These are the activations of a small neural network, seen along a few directions. Each row is one input.
Each table varies a few parts of the input and shows all the possible inputs, shuffled.
A made-up example of a description, with smaller parts first: values(3) and (point or line(11) or (line(4) and ring(8))).
Shared parts are said once, and a part with two or three values counts as separate values.

Other details of the inputs vary at random and push rows far along three fixed directions, the same in every table; ignore that.

Rows:
R1: [  0 -25 -11  -4 -45 -17 -13  29  16 -11   8]
R2: [ -8 -26  -7  19 -15  24  10  -7   2   7  46]
R3: [  7  15  11 -27  16 -19 -13  -6   3  37   5]
R4: [  9  -1  30  17  16  19  33 -27   9  -7   3]
R5: [ 10  25  -4 -26  18 -21  -8   2  -6  22 -22]
R6: [-23  13  14  -3  39 -13 -13 -19  22   2   6]
R7: [ 23  -3  -1  13   0  -4  26   0  -2  -6 -10]
R8: [ -6   9  -2  -7  11   7 -11  10  13 -10  -7]
R9: [-24  -6  -2  35   6  28   9 -16 -26 -19   9]
R10: [-20  26   2   4  35   4  -2 -12 -17   7 -17]
R11: [  2  -7  -8  20  -1  20  17 -12 -25  -7   5]
R12: [-22   8  -3  28  15  30  18 -18 -30   1  -2]
R13: [ 26 -12  32  -2 -23 -19  29 -15  -1  16  -9]
R14: [ -8 -23  -6  23 -27  17   7  -1 -18 -15  10]
R15: [-50   6  -8   1  -1   5 -35   7  -5  -1   5]
R16: [-38  13  -3  -3  19  12 -32  11  17 -18   2]
R17: [ 25  -9 -11 -18 -25 -19  -8  12  -3   6  -5]
R18: [ -2 -25 -14   7 -37  28   5  17   5 -15  16]
R19: [  5   2  22 -27   2 -39 -24  -8  20  10  -4]
R20: [ 12  22   1  -8  29 -15  -4  -9  -9   3 -20]
R21: [ 11  16 -11 -19  21 -22  -9   9  11   5 -13]
R22: [ -9 -21   0  -6 -54 -16 -16  25   1   0  -1]
R23: [ 32  -1  -2  12   2  -4  33  -2  -5  -3 -12]
R24: [ 31   9  12  -8   3  -9  13   9  11  -7 -23]
R25: [ 22 -13   4  18 -17  -6  28   5  -1 -13  -7]
R26: [ 27 -15   7 -21 -21 -19  -8   1   5  23  19]
R27: [-17 -11  -6 -16 -29 -25 -44  23  11  -9   2]
R28: [-18  14  -7   8  27  27  -3  -3   3 -12  -1]
R29: [-30  -9 -16   5 -20  17 -11   6 -14   3  11]
R30: [ 13   9  11  -6  27  17   9 -12  11  14  16]
R31: [ 47   3  -4   5   6  -5  42  -5  -8   4 -15]
R32: [-24  15 -18 -14  23  18 -25   8  11  -5   5]
Each input here is: line(4) and (values(2) or line(6)).
Question: Changing only the line(4) part turns R5 into R32. The same change can be made to R15. Which row results?
Answer: R24
Question: Change only the values(2) part in R2. List by row number the other rows that result.
Answer: R6
Question: Change only the line(6) part in R31. List by row number the other rows that result.
Answer: R1, R7, R21, R23, R25

Rows:
R33: [-10  29  -7  -8  51 -12 -25 -14  -7   6  -4]
R34: [-32  10 -23  27  27  43  -1  -9 -22 -23   2]
R35: [ 33   1  22   8  -8   0  42 -10 -21  13 -22]
R36: [ 39  -2  28  10  -1  10  41 -14   1   0 -11]
R37: [ -6  -8  -9 -20 -25  -3 -27  11   4   6  10]
R38: [-14  11  -7  11  27  13  -7 -17 -16  -1   9]
R39: [-25  -2  -9 -17  -8  10 -40   9   4   7  13]
R40: [ 37  -3  18 -26 -12 -32   2   7  23   4 -13]
R41: [-44   6 -11  -1  11 -12 -36  -1  -4   1   6]
R42: [-23   9   1 -13 -10 -11 -23   7  -1   9  -1]
R43: [-17  13 -13 -29  -3 -29 -39  30  11  -4 -27]
R44: [ 41  15  27 -12  21 -15  25 -15  11   6 -25]
R45: [ -3 -22 -21  21 -27  28  23  16  -1 -21   8]
R46: [ -6 -12   9  39   5  31  28 -23  -9 -18  18]
R47: [  8  20  11   7  28 -15  15 -18 -17  10 -22]
R48: [ 18  16   1   2  38 -14  18 -14   1   9  -9]
R49: [ 24  -3   1 -19 -18 -20  -6  27  24 -18 -20]
R50: [  3 -36   1  15 -41   1   4   6   9 -16  22]
R51: [ 17 -22  -1 -10 -38  -3  12  15  12   9  10]
R52: [-32 -12 -14   8  -8  23 -22   0 -11  -5  27]
R53: [ -5  -7   3  27   2  39  33 -11 -10   3  16]
R54: [ -8 -28  -1   6 -48  -1   1   9 -10   1   8]
R55: [ 19  -4   0 -22 -16 -23  -3  18  18  12   3]
R56: [-16  30  -3  -7  54  -9 -14  -8   9  10   0]
Question: Changing only one part turns R38 into R46. The same change can be made to R39. Which row results?
Answer: R36
Question: Describe the family of inputs behind these rows.
Answer: line(4) and (point or line(5))
Question: Which other rows agree with R48 in the line(4) part? List them by row number.
Answer: R45, R51, R53, R55, R56
